Here are a small network's activations along a few directions, averaged over the inputs that share one value of a field.
Related values have similar rows: they may be neighbours, one step apart, or belong to one group.
In the rows, 500 means zero.
Random noise pushes rows far along 2 fixed directions. That doesn't count. These rows show it; they differ only by the noise:
[501 598 531 603 416 556 620 451 533 295 591 369 741 564 408 345 478]
[490 525 283 260 736 717 529 249 516 440 488 755 388 668 768 653 503]
[498 563 388 409 597 650 563 335 521 374 531 589 541 623 608 521 485]
[450 453 448 430 583 586 666 381 561 409 561 531 574 618 658 475 611]


Values of G:
g5: [336 523 603 717 378 474 452 603 443 611 544 403 456 490 198 453 568]
g10: [494 537 331 316 598 559 360 404 399 659 379 671 211 522 525 744 475]
g4: [578 514 446 396 623 542 225 685 672 452 398 575 379 337 500 683 334]
g7: [456 612 441 472 501 563 552 400 529 339 560 503 566 584 537 479 416]
g14: [639 657 538 578 416 502 307 578 532 465 427 481 541 421 263 484 228]
g1: [538 697 444 491 469 556 441 373 493 321 527 525 595 555 467 449 385]
g3: [565 805 284 354 618 686 107 388 329 534 321 741 185 538 409 732 240]
g13: [446 146 665 535 484 366 785 446 531 619 557 348 506 479 725 454 789]
g11: [324 197 468 388 632 479 625 471 525 824 473 594 254 594 645 674 809]
g9: [532 592 672 664 256 379 577 527 485 301 578 293 788 446 255 290 374]
g2: [686 602 507 534 473 599 253 679 599 433 412 534 485 399 300 567 221]
g6: [591 562 419 453 561 451 326 481 317 645 454 632 421 422 607 518 353]
g8: [480 387 552 470 562 382 514 548 512 637 454 557 403 494 640 486 668]
g12: [656 600 468 574 397 426 456 598 267 550 507 491 534 347 456 467 376]
G is arranged as a tree with 2 forks.
Which values are neighbours of g7? Give them in the order they are listed.
Answer: g1
Which values are neighbours of g14? Give them in the order they are listed.
Answer: g2, g8
Which values are neighbours of g12? Give them in the order they are listed.
Answer: g6
Which values are neighbours of g5? Give them in the order they are listed.
Answer: g11

Values of V:
v3: [534 793  96 236 657 687 215 365 115 775 335 972 110 576 577 819 287]
v6: [434 279 593 448 466 488 870 415 727 229 638 314 732 650 589 463 712]
v8: [241 372 502 360 552 481 736 232 469 609 570 637 368 805 583 502 725]
v1: [192 372 500 665 427 414 629 640 447 716 560 280 390 499 319 517 821]
v5: [697 771 381 429 491 488  94 627 520 277 403 510 573 268 469 584  79]
v2: [524 526 514 503 554 577 314 648 804 329 485 471 575 382 420 556 351]
v10: [415 572 479 536 490 517 606 244 289 531 555 601 505 619 713 360 694]
v7: [513 316 625 614 465 452 917 625 683 369 688 372 900 459 808 205 688]
v9: [834 482 706 626 383 353 436 680 380 584 353 327 480 319 362 415 435]
v4: [533 294 528 377 715 554 281 457 617 735 388 694 173 490 490 721 422]
A value of V combines one of 5 hidden first parts with one of 2 second parts; all combinations occur once.
v10 and v8 share the first part; v10 and v3 share the second. Which value has the first part of v3 and the second part of v8?
Answer: v1
v9 and v4 share the first part; v9 and v5 share the second. Which value has the first part of v5 and the second part of v4?
Answer: v2
